A small network was shown many inputs. Here are its activations along a few directions, one row for each input.
In each table, some parts of the input vary, and every possible input appears once, in random order.
Descriptions start from the smaller parts, as in this example, which fits no table here: one of 4 places along a line, together with either a single point or one of 11 places around a ring or (one of 3 separate values, together with one of 8 places around a ring).
Shared parts are said once, and a part with two or three values counts as separate values.
In the rows, zero is written as 128.

Other details of the inputs vary at random and push rows far along three fixed directions, the same in every table; ignore that.

A family of inputs:
r1: [118 152 144  94 163 183 109 153 113 162 158 160 125 103]
r2: [187  98 135  92 163 143 182 167  77  99 131 139  97 139]
r3: [150 170 182 100 110 189 118 132  96 135 146 146 130 123]
r4: [146  82 134 140 120  93 132 100 136  88 123 169 116  89]
r5: [141 171 153  76 152 191 112 164 113 183 141 126 133 130]
r6: [142 152 197  71  85 185  71 138 110 123 140 201 130  59]
r7: [162 167 146 108 153 195 177 132  80 170 148 103 138 180]
r8: [ 89 157 133 136 121 141  88  87 149 170 133 118 144 133]
r9: [220  79 149 104 108 131 149 150  87  69 121 121  88 166]
r10: [ 89 158  94 174 119  92 138 123 164 125 114  83 141 176]
r11: [201  89 125 101 143 142 172 133  85  65 109 171 102 167]
r12: [ 64 142  71 176 183 100 159 119 155 155 153  86 146 169]
r13: [ 82 124 134 150  78 104  78 106 177 144 135 180 139  25]
r14: [176 124 168  85 108 175  72 120  85 168 132 152 123 121]
r15: [154  92 133 116 175  88 163 168 115  43 118 115  81 148]
r16: [ 60 120 108 118 122  90  62 129 173 173 143 177 169  42]
r17: [ 63 182  99 196 122 131 171  96 166 183 133  82 158 179]
r18: [156  42  82 167 104  56 171 118 158  78  95 138 103 136]
r19: [162 183 152 111 134 224 154 123 107 166 150  95 121 198]
r20: [181 140 170 105 134 168 139 125  95 105 143 111 110 174]
r21: [173 171 145 107 123 212 121 130 106 195 149  81 136 221]
r22: [103 117 128 151  49  91  54 130 170 153 134 152 140  23]
r23: [ 50 171  89 176 144  94 142  96 153 185 126  52 165 179]
r24: [ 23 190  75 171 186 123 127 110 170 206 144  49 158 198]
r25: [164 115 178  72 107 185  60 101 124 167 149 201 139  60]
r26: [221  70 130 111 108 151 179 145  94  90 113 147  82 153]
r27: [147 105 153 103 126 126 140 115 101  71 107 153 108 149]
r28: [170 185 156 106 144 189 129 137  84 149 139 101 134 201]
r29: [133  87  83 187 112  50 188 132 137  53  98 130 101 118]
r30: [166 174 157 102 135 216 128 113 112 177 158  76 133 211]
r31: [ 55 145 131 141 127  89  64 151 174 143 141 152 134  20]
r32: [123  67 103 173 122  40 166 100 142  42  96 110  91 135]
r33: [145 133 120  91 196 184 155 142  98 137 157 134 122 186]
r34: [176 101 141  87 175 146 174 180 100  56 119 140  70 144]
r35: [105  88  98 148 165  48 164 158 163  45 105 104  90 143]
r36: [113  89 115 162 106  48 172 126 157  26  99 116 106 149]
r37: [ 64 122 112 127 124  81  63 127 162 173 148 171 169  36]
r38: [177 146 166  92 108 170 106 152  89 109 129 166 113  98]
r39: [115  68  83 152 132  51 188 120 151  65 105 131 126 136]
r40: [137  79 116 113 180  89 161 148 100  49 116 123  82 150]
r41: [159 183 163 103 142 212 132 116 108 163 152  91 131 212]
r42: [ 72 125 141 137  91  97  70  95 169 140 129 198 163  45]
r43: [135  76  81 176 126  46 175 117 137  55  99 141 113 132]
r44: [ 77 168  90 189 141 132 149  74 179 199 140  83 164 184]
r45: [131  51  99 171 114  37 164  98 147  48  98 100  89 128]
r46: [141 173 137 117 121 188 118 128 108 172 136 152 140 131]
r47: [174  84 107 160 102 104 174 130 124 111 116 116 102 136]
r48: [127 157 143 113 126 146  85 115  99 151 124 142 138 129]
r49: [210  75 142 107 121 157 187 128 100  76 123 141  80 144]
r50: [128 148 187  58 104 156  48 143 120 141 141 178 151  61]
r51: [134  72  99 189 111  54 197 114 151  53 108 120  92 115]
r52: [ 74 150 117 142 100 100 114 131 170 144 124 119 150  82]
r53: [134 146 147  81 116 165  71 148 112 163 139 201 143  48]
r54: [109 152 102 146 137 126 135 111 125 138 110 101 135 187]
r55: [194 103 152  92 132 137 186 160  82  58 118 127  94 141]
r56: [193  93 153  79 163 117 160 176  85  65 117 124  91 156]
r57: [151 103 153 142 174 239 130 152  74 125  90 101 161 161]
r58: [174 122 182  84  86 175  82 131 111 125 153 163 114  58]
r59: [164 132 165  72 142 157 112 172  97 130 136 152 115  89]
r60: [146 174 126 100 178 206 168 150  97 202 151  97 137 198]
r61: [ 51 137 119 148 132  94  72 139 164 155 154 165 143  20]
r62: [135 113 174  77  95 156  40 101 126 144 136 180 128  54]
r63: [ 57 192  93 162 163 115 133 135 177 210 135  40 164 196]
r64: [ 77 162  84 181 115 125 114  91 167 221 123  59 155 192]
r65: [189 134 165 103 128 178 137 123  96 123 151  94 112 178]
r66: [118  89 120 156 105  82 109  88 166 130 130 148 135  69]
r67: [182 105 131  84 160 134 146 146  64  83 112 138 101 163]
r68: [105 148  84 192 122 119 138  90 164 219 135  78 161 176]
r69: [ 50 189  68 170 154 116 126 107 159 207 124  60 169 196]
r70: [197 106 128  89 143 141 174 173  90  62 105 142  86 148]
r71: [ 87 118 134 139  59 104  62 115 187 136 138 153 134  21]
r72: [163 170 162 122 140 201 174 119  82 154 145 121 129 184]
r73: [108  78 109 172 120  36 171 105 136  38  90 117 103 141]
r74: [170 129 170  76  68 189  55 146 116 162 144 181 124  63]
r75: [ 80 145 125 141  71  96  61 135 172 126 118 174 142  30]
r76: [152  80 132 145  95  99 142 115 138  96 129 146 105  71]
r77: [158 180 178 105 138 191 140 124  88 139 147 102 135 202]
r78: [119  70 157 132 134 194  72 156 111 101  80 161 165  64]
r79: [128  93  81 169 126  43 181 157 144  52  95 107  99 118]
r80: [ 75 127 145 147  94  87  71  92 160 142 133 190 164  39]
r81: [ 73 176  62 183 159 114 147 106 151 204 144  79 176 182]
r82: [103 124 112 106 158 114 124 139 127 141 120 113 131 149]
r83: [ 66 130 124 136  89  91  85 123 169 153 132 170 160  24]
r84: [ 77 187  90 176 148  98 131 129 158 177 130  54 160 180]
r85: [ 82 171 102 137 174 132 134 124 125 199 138  63 152 193]
r86: [ 42 181  85 168 144 112 139  95 164 199 125  52 172 192]
r87: [ 77 144 130 117 101  84  40 143 170 142 122 165 155  42]
r88: [119  84 106 157 121  30 178 140 147  40 102  93 113 136]
r89: [156 148 195  82  89 183  63 132 110 137 154 184 124  47]
r90: [126  85  71 175 132  46 190 144 136  65 104 122 106 116]
r91: [167 118 134  70 144 164 107 140  93 129 137 191 135 113]
r92: [157 130 132 109 157 153 168 118  94 139 139 124 142 171]
Description of these inputs: one of 2 separate values, together with either a single point or (one of 5 places around a ring, together with one of 9 places along a line).
Changing only the choice among 2 separate values turns r67 into r69. The same change can be made to r77. Which row results? -> r36
Changing only the choice among 2 separate values turns r61 into r1. The same change can be made to r7. Which row results? -> r83
Changing only the choice among 2 separate values turns r54 into r48. The same change can be made to r78. Which row results? -> r57
Change only the place on the line of 9 in r6. List by row number the other rows that result. -> r5, r19, r34, r52, r70, r71, r74, r75
Change only the place on the ring of 5 in r80. List by row number the other rows that result. -> r3, r72, r73, r77
Change only the choice among 2 separate values in r86. List by row number the other rows that result. -> r23
Change only the choice among 2 separate values in r47. List by row number the other rows that result. -> r26

A family of inputs:
r93: [157 105 149  95 122 143 103 127 112 119 132 167 119  98]
r94: [154  92 120 131 127 104 157 131 123  88 122 144 106 121]
r95: [139 142 134 105 149 154 124 138 110 141 137 127 124 146]
r96: [139 140 134  99 147 146 127 139 106 133 132 132 131 149]
r97: [132 115 114 145 138 113 169 137 130 105 120 105 119 148]
r98: [139 134 145 116 133 156 116 132 111 141 134 135 133 121]
r99: [114 116 124 115 125  95 103 135 131 108 122 155 129  90]
r100: [135  89 148 114  82  96  94 137 138  76 116 187 114  37]
r101: [148 135 137 120 130 162 133 118 109 141 128 132 131 149]
r102: [138 134 144 107 145 158 122 136 112 136 129 123 129 147]
r103: [136 133 139 103 150 157 123 140 111 133 129 132 129 146]
r104: [149 138 149 118 118 164 124 122 116 136 129 117 132 152]
r105: [145 140 153 121 111 161 110 125 118 137 132 126 129 128]
r106: [129 104 121 141 122 113 132 125 132 111 122 145 125 104]
r107: [147 141 138 117 128 164 140 130 113 141 134 130 128 141]
r108: [144 133 136 120 139 167 129 128 112 144 136 127 128 142]
r109: [120 105  94 161 147  90 186 129 133  93 106  89 119 178]
r110: [143 144 138 109 140 152 133 135 107 142 137 125 126 143]
r111: [ 72 160 121 147 124 125  86 114 152 182 133 121 164 103]
r112: [128 115  82 160 159  84 200 138 128  86 112  80 109 198]
r113: [140 138 137 104 151 151 125 140 103 126 126 135 132 145]
r114: [142 112  88 175 133  93 205 112 135  94 107  72 108 212]
r115: [150 135 133 118 138 157 133 116 112 152 136 133 132 150]
r116: [144 115 153  83 127 133  91 148 113 109 133 177 115  75]
r117: [141 135 143 109 146 158 121 134 109 135 128 123 128 146]
r118: [ 79 167 120 147 130 132 111 126 151 179 138 110 157 117]
r119: [110  85 117 151  89  69 116 120 157  80 105 152 123  77]
r120: [144 114  94 174 131  95 201 113 137  93 109  61 107 215]
r121: [129 137 142 101 143 147 111 142 111 131 128 146 138 126]
r122: [141 121 108 155 134 127 175 122 122 114 118 102 118 175]
r123: [150 139 141 121 122 163 128 118 111 137 125 126 130 151]
r124: [131  86 107 139 138  73 158 150 127  54 103 137 106 121]
r125: [ 35 179 106 165 118 107  73 105 186 216 144  95 176 109]
r126: [133  71 144 125  70  58  88 133 152  55 112 183 105  25]
r127: [142 136 139 107 129 155 121 131 122 148 143 139 126 121]
r128: [147 142 140 114 138 154 133 131 110 147 140 121 128 143]
r129: [106  89 115 137 111  61 118 129 148  89 113 150 123  80]
r130: [141 139 140 114 143 158 130 136 104 137 131 127 130 142]
r131: [129  82  95 158 130  65 177 126 141  75 108 105 111 150]
r132: [127 103 127 133 125 108 124 127 129 106 117 137 128 106]
r133: [143 131 142 113 139 159 130 129 109 139 131 125 135 145]
r134: [153 148 147 122 116 159 124 122 117 145 137 113 125 153]
r135: [147 141 139 116 137 154 130 129 109 148 139 121 129 145]
r136: [157 110 154  93 122 137 103 131 106 117 130 163 122  96]
r137: [149 146 137 115 126 157 140 127 116 148 139 129 126 146]
r138: [134 107 123 131 111 105 131 119 135 112 121 145 123 117]
r139: [ 86 168 112 159 125 135 106 105 155 202 147 113 160 126]
r140: [141 112 106 152 145 126 175 117 123 115 117 106 123 173]
r141: [127 110  89 160 161  97 197 142 133  84 109  83 106 189]
r142: [139 145 136 100 148 154 130 144 115 139 138 129 122 141]
r143: [150 145 150 122 118 166 126 127 115 137 133 115 127 145]
r144: [ 37 173 106 169 113  97  68 111 186 203 143 105 168  88]
r145: [ 37 181  97 180 113 112  83  90 190 232 148 104 187 109]
r146: [132  85 143 105 107  83  93 146 134  75 120 177 106  46]
r147: [143 139 137 108 141 150 128 127 105 143 132 125 129 149]
r148: [ 94  72  65 188 136  11 198 148 168  32  89 102 103 132]
r149: [116  93  94 165 123  74 155 123 153  96 118 115 113 128]
r150: [149 144 142 122 121 165 132 126 112 138 131 125 127 145]
r151: [145 129 136 117 140 166 127 122 112 144 132 128 131 146]
r152: [150 123 148  85 134 134 109 151 103 106 131 168 118  97]
r153: [146 144 140 110 137 154 136 134 113 146 141 122 128 141]
r154: [142 146 139 106 140 152 136 138 110 142 138 126 126 141]
r155: [ 65 166 144 131 122 113  78  98 157 158 151 140 151  92]
r156: [140 142 145 107 144 160 129 145 114 136 134 123 124 139]
r157: [119  95 119 151  88  69 116 122 153  87 113 151 116  79]
r158: [ 49 155  61 223 112  64 160  91 199 168 119  49 156 180]
r159: [141 147 135  99 147 148 133 147 109 133 136 133 126 140]
r160: [133 126 110 136 156 118 170 147 117  99 117 107 118 168]
r161: [138 135 138 105 152 158 121 137 109 133 128 131 128 145]
r162: [144 135 137 117 139 167 132 130 114 144 137 127 127 140]
r163: [143 127 136 114 139 166 129 125 114 143 133 129 133 146]
r164: [140 139 134 102 149 152 122 133 110 140 133 128 126 149]
r165: [149 141 135 114 136 158 141 128 116 151 142 132 128 142]
r166: [149 146 150 118 117 166 129 130 118 137 135 115 127 144]
r167: [160 115 157 105 104 150 105 132 108 108 125 166 118  95]
r168: [135 125 107 145 147 114 174 131 119 115 122  94 116 177]
r169: [ 29 176 104 180  97 110  68  93 192 220 139 116 187  87]
r170: [ 81 172 121 140 129 130 103 125 157 186 145 102 150 123]
r171: [114 112 133 127 123 106 107 141 139 107 122 144 123  85]
r172: [101 145 122 139 120 130 104 118 150 168 143 128 142 107]
r173: [143  67 104 142 125  75 166 128 137  64 109 131 101 131]
r174: [138 139 138 108 151 159 123 143 109 134 131 131 126 142]
r175: [135  85 144 116 108  96 105 142 128  80 118 175 116  52]
r176: [151 149 141 120 119 158 132 123 115 144 136 123 124 150]
r177: [140 139 143 112 145 160 122 139 110 137 132 122 125 143]
r178: [156 109 167  98  97 143  86 127 114 104 123 168 122  80]
r179: [106  90 109 152 108  73 131 129 158  92 116 152 124  69]
r180: [146 129 136 117 138 163 135 121 111 144 132 134 136 146]
r181: [137 121 136 130 100 112 126 129 140 109 128 127 118 112]
r182: [140 117 106 153 144 127 180 125 124 116 122 104 120 168]
r183: [ 82  93 152 120 100  58  70 116 158  65 123 196 124  16]
r184: [158 114 157  97  97 132 105 135 119 104 130 172 113  81]
r185: [137 136 144 103 136 147 106 129 115 142 134 132 128 128]
r186: [152 111 157  99 106 144  99 134 111 111 128 181 120  73]
r187: [151 139 135 118 128 155 133 115 112 148 133 131 128 154]
r188: [ 94 151 100 179 114 105 146 103 166 157 127  67 145 177]
r189: [147 139 140 117 120 152 119 122 115 146 137 143 128 129]
r190: [ 31 177  98 164 124 103  76 109 186 211 142 102 176 107]
r191: [144 136 137 114 138 167 136 134 116 143 138 127 128 138]
r192: [150 145 136 119 127 157 137 123 113 148 138 129 125 148]
r193: [130 110  91 166 154  95 205 136 127  87 108  78 110 191]
r194: [ 67 129 113 147 117  82  90 137 173 132 124 144 143  61]
Changing only one part turns r193 into r110. The same change can be made to r182. Which row results? -> r94
Changing only one part turns r116 into r141. The same change can be made to r114. Which row results? -> r123
Changing only one part turns r192 into r186. The same change can be made to r152. Which row results? -> r160
What is each input in this table made of? -> one of 2 separate values, together with either a single point or (one of 5 places along a line, together with one of 10 places along a line)
Change only the place on the line of 5 in r170. List by row number the other rows that result. -> r125, r144, r146, r185
A walk changes only the place on the line of 5. It starts at r145 and steps to r115. List the rest of the walk in order. -> r139, r94, r165
Change only the place on the line of 10 in r119. List by row number the other rows that result. -> r102, r103, r104, r109, r121, r133, r163, r169, r180
Change only the choice among 2 separate values in r130. List by row number the other rows that result. -> r168

A family of inputs:
r195: [128 136  99 139 163 134 170 117 130 140 137  97 125 201]
r196: [158 165 191  69 111 201  50 130  85 161 133 173 144 102]
r197: [136 137 119 131 135 125 147 111 130 133 127  99 116 195]
r198: [138 188 168  91 160 249  91 121  91 207 151 123 158 168]
r199: [134 135 123 129 139 128 155 111 134 130 133  98 125 190]
r200: [105 135 122 152 109  94 118 119 145 139 132 104 141 113]
r201: [101 148 131 141 127 117 134 104 140 145 140 126 136 131]
r202: [100 137 125 140 105  85 112 107 155 128 132 133 140 111]
r203: [131 131 112 134 153 136 161 110 130 129 136 107 117 178]
r204: [207  60 141  92 156 131 168 158  82  53 118 148  82 141]
r205: [142 127 124 137 140 133 152 123 125 134 131  80 125 177]
r206: [107 139 111 142 135 127 130 146 154 144 133 119 130 124]
r207: [109 109 127 140 108  99  93 122 148 106 104 132 130 108]
r208: [206  63 145  96 151 133 171 148  83  48 119 142  77 139]
r209: [113 132 112 153 121 105 147 140 147 109 127 123 118 109]
r210: [200  67 152  93 137 135 161 145  88  31  97 142  92 158]
r211: [ 96 135 109 154 125 114 128 134 165 133 130 116 126 107]
r212: [109 184 161  99  84 162  45 136 134 183 150 157 149  65]
r213: [138 145 115 135 125 140 153 138 134 130 126  83 114 182]
r214: [140 126 101 121 152 110 170 126 114 119 125 124 122 169]
r215: [ 87 130 130 156 117 108 115 115 144 121 116 132 146  96]
r216: [104 104 113 126 136 116 111 135 129 122 111 142 140 112]
r217: [ 92 128 122 149 112 109 124 133 165 125 131 123 126  92]
r218: [101 124 107 142 129  84 116 133 140 145 125 132 143  90]
r219: [ 97 139 112 150 118  99 122 147 156 132 130 137 135  89]
r220: [133 137 103 129 156 138 168 151 130 142 124 100 121 171]
r221: [ 86 123 107 144 127  96 111 130 137 131 111 141 153  99]
r222: [107 131 121 150  99  86 102 121 143 136 126 115 131 103]
r223: [101 125 113 153 126  90 113 131 144 139 132 130 140  90]
r224: [ 95 133 128 151 108 101 104 118 149 119 113 125 150 107]
r225: [ 99 121 121 155 103  85 137 137 157  98 124 133 120  79]
r226: [ 95 134 115 146 120  91 117 107 153 129 135 143 134  98]
r227: [159  64 144 104 122 100 121 153 100  38 102 194 107  72]
r228: [124 122 111 141 158 147 151 133 119 125 119 104 133 180]
r229: [168 109 100 165 111 163 181 100 130 156 123 109 131 177]
r230: [142 113 105 172  87 134 150  98 142 157 124 138 140 121]
r231: [182  91 180  59  89 112  73 134  96  67 124 222  96  51]
r232: [137 143 121 134 130 142 161 139 138 127 130  84 122 177]
r233: [146 117 123 142 155 140 181 123 115 121 132  80 112 184]
r234: [123 125 127 144 150 150 158 119 123 120 116  97 129 176]
r235: [144 130 119 139 135 130 144 124 121 137 126  79 117 182]
r236: [153 182 157  73 167 229  94 134  85 230 160 122 155 159]
r237: [142 193 155  81 144 206 104 152  99 205 151 144 149 129]
r238: [100 143 124 145  95 100 117 137 158 125 131 120 136  97]
r239: [163  71 138  94 121  85 129 142 109  48 120 201  98  77]
r240: [105 169 165 107 113 163  44 120 126 198 160 165 159  45]
r241: [ 89 129 119 157 123 107 110 118 145 120 116 135 145  96]
r242: [ 98 127 129 154 115  97 119 117 144 134 134 122 135  86]
r243: [126 130 125 133 147 135 165 108 130 130 136 105 118 180]
r244: [207 112 175  20 151 198 103 145  60 119 142 203 108 118]
What is each input in this table made of? -> one of 2 separate values, together with either a single point or (one of 4 separate values, together with one of 6 places along a line)
Changing only the choice among 2 separate values turns r227 into r228. The same change can be made to r209. Which row results? -> r211
Change only the place on the line of 6 in r213. List by row number the other rows that result. -> r206, r211, r217, r220, r232
Change only the choice among 2 separate values in r214. List by row number the other rows that result. -> r244
Change only the choice among 2 separate values in r229. List by row number the other rows that result. -> r230
